Each row below holds a small network's activations on one record, seen along a few directions.
Here are examples, each followed by its value of one field, S.
Other fields move the rows too, some of them a lot.
In the rows, 500 means zero.
Random noise pushes rows far along 4 fixed directions. That doesn't count. These rows show it; they differ only by the noise:
516; 412; 509; 468; 602; 504; 538; 547; 460; 479; 500; 393; 618; 596; 575; 478
468; 403; 594; 519; 846; 533; 684; 621; 418; 536; 461; 369; 653; 486; 698; 398
488; 314; 506; 525; 804; 652; 714; 483; 518; 576; 279; 383; 784; 347; 556; 412
580; 389; 373; 448; 482; 526; 463; 502; 402; 405; 473; 344; 722; 651; 548; 562
440; 345; 519; 398; 314; 569; 500; 397; 750; 580; 320; 598; 455; 465; 252; 531
569; 422; 538; 461; 460; 486; 415; 344; 705; 532; 576; 453; 559; 634; 323; 399

478; 512; 663; 532; 571; 488; 517; 419; 700; 608; 550; 562; 428; 451; 384; 360  s6
520; 544; 372; 535; 556; 552; 525; 593; 326; 416; 514; 451; 658; 452; 635; 548  s2
542; 545; 466; 445; 460; 439; 387; 573; 381; 400; 657; 396; 528; 748; 580; 526  s4
473; 575; 517; 544; 620; 516; 497; 460; 489; 513; 559; 504; 494; 461; 510; 419  s10
473; 504; 469; 577; 576; 602; 592; 432; 550; 574; 368; 541; 570; 250; 407; 460  s11
518; 556; 478; 448; 260; 427; 300; 402; 594; 454; 596; 563; 365; 625; 336; 534  s5
286; 608; 350; 394; 105; 554; 474; 742; 292; 391; 310; 754; 241; 368; 547; 851  s2
405; 467; 578; 427; 406; 408; 528; 661; 490; 530; 456; 598; 272; 564; 571; 614  s5
523; 439; 508; 386; 265; 467; 380; 435; 631; 492; 478; 530; 418; 628; 343; 572  s9
308; 412; 662; 499; 717; 476; 744; 722; 432; 633; 358; 581; 332; 412; 728; 525  s10
577; 472; 403; 521; 493; 526; 504; 444; 448; 479; 457; 443; 600; 459; 512; 530  s3
665; 604; 227; 606; 472; 581; 428; 384; 303; 355; 557; 395; 782; 455; 557; 561  s7
443; 470; 491; 442; 543; 479; 582; 650; 330; 465; 445; 438; 452; 550; 689; 592  s9
374; 619; 540; 481; 384; 453; 481; 649; 423; 503; 507; 642; 253; 446; 557; 610  s8
545; 470; 422; 433; 209; 499; 332; 337; 709; 507; 501; 566; 449; 581; 235; 532  s13
615; 635; 479; 522; 381; 381; 302; 483; 471; 395; 773; 459; 455; 684; 443; 474  s1
490; 602; 485; 506; 486; 497; 428; 456; 501; 480; 602; 510; 453; 533; 464; 468  s4
600; 513; 387; 577; 516; 555; 438; 270; 549; 493; 542; 458; 652; 485; 399; 427  s10
343; 672; 629; 630; 740; 493; 692; 691; 353; 557; 570; 638; 326; 278; 750; 449  s2
503; 397; 373; 542; 561; 559; 575; 533; 359; 489; 365; 444; 659; 476; 617; 584  s12
456; 541; 496; 488; 387; 499; 477; 480; 532; 483; 473; 606; 384; 443; 442; 538  s5
460; 524; 644; 400; 350; 330; 380; 620; 571; 492; 685; 561; 218; 751; 498; 506  s13
575; 443; 482; 510; 442; 435; 440; 425; 567; 528; 547; 464; 509; 603; 431; 495  s1
585; 492; 482; 542; 740; 519; 597; 594; 300; 403; 532; 328; 737; 534; 755; 480  s7
555; 351; 408; 407; 485; 562; 503; 485; 451; 454; 334; 349; 684; 593; 514; 565  s9
462; 577; 480; 476; 447; 355; 473; 727; 211; 391; 653; 453; 366; 662; 739; 626  s11
503; 496; 505; 495; 550; 480; 542; 551; 458; 494; 508; 443; 526; 506; 553; 489  s11
488; 614; 636; 592; 544; 495; 497; 344; 745; 649; 592; 633; 348; 358; 331; 336  s8
623; 673; 326; 572; 340; 415; 259; 426; 334; 326; 799; 454; 535; 717; 520; 530  s12
478; 289; 411; 402; 379; 611; 528; 448; 569; 503; 242; 484; 647; 475; 386; 600  s4
755; 614; 448; 583; 690; 388; 367; 405; 412; 396; 862; 234; 720; 755; 610; 331  s3
371; 467; 356; 430; 368; 524; 608; 778; 169; 384; 284; 527; 437; 436; 720; 777  s1
519; 537; 326; 421; 142; 545; 367; 462; 542; 411; 450; 601; 471; 486; 326; 659  s7
580; 652; 654; 624; 768; 413; 510; 457; 554; 575; 765; 457; 446; 504; 559; 271  s3
417; 633; 795; 516; 519; 320; 404; 517; 747; 595; 838; 640; 133; 636; 384; 275  s12
582; 357; 277; 370; 114; 556; 370; 412; 479; 360; 316; 462; 641; 631; 390; 759  s6
394; 408; 583; 487; 547; 500; 633; 583; 558; 643; 344; 595; 370; 420; 545; 545  s13
376; 453; 620; 332; 199; 413; 427; 616; 618; 497; 477; 654; 195; 618; 403; 613  s6
423; 464; 656; 436; 481; 433; 550; 626; 560; 543; 470; 584; 330; 517; 547; 531  s8

Here are new rows. What is S for each?
474; 502; 465; 517; 547; 477; 548; 594; 348; 469; 486; 462; 498; 489; 619; 543  s1
559; 356; 377; 466; 338; 588; 416; 334; 636; 484; 381; 488; 654; 516; 278; 521  s12
544; 526; 566; 512; 588; 427; 491; 577; 412; 441; 657; 437; 538; 633; 655; 474  s2
535; 301; 316; 472; 353; 589; 544; 412; 505; 529; 217; 476; 673; 421; 410; 669  s11
365; 583; 705; 522; 581; 431; 551; 576; 615; 594; 611; 636; 228; 474; 481; 380  s12
549; 509; 315; 562; 465; 603; 420; 363; 443; 441; 459; 469; 681; 439; 428; 516  s12
500; 625; 566; 484; 501; 344; 394; 569; 438; 444; 787; 476; 344; 744; 594; 454  s10
537; 396; 547; 620; 837; 680; 695; 240; 730; 696; 302; 443; 725; 207; 367; 283  s9
487; 427; 354; 421; 354; 581; 495; 536; 431; 450; 291; 490; 579; 486; 487; 657  s13
437; 596; 607; 587; 628; 527; 580; 510; 579; 596; 506; 605; 428; 284; 467; 399  s8
472; 290; 500; 339; 340; 530; 529; 506; 589; 516; 243; 499; 490; 548; 440; 651  s9
494; 412; 515; 475; 524; 543; 583; 571; 460; 512; 340; 506; 543; 404; 546; 562  s3
533; 448; 517; 571; 721; 570; 617; 442; 556; 562; 428; 419; 650; 381; 488; 368  s1
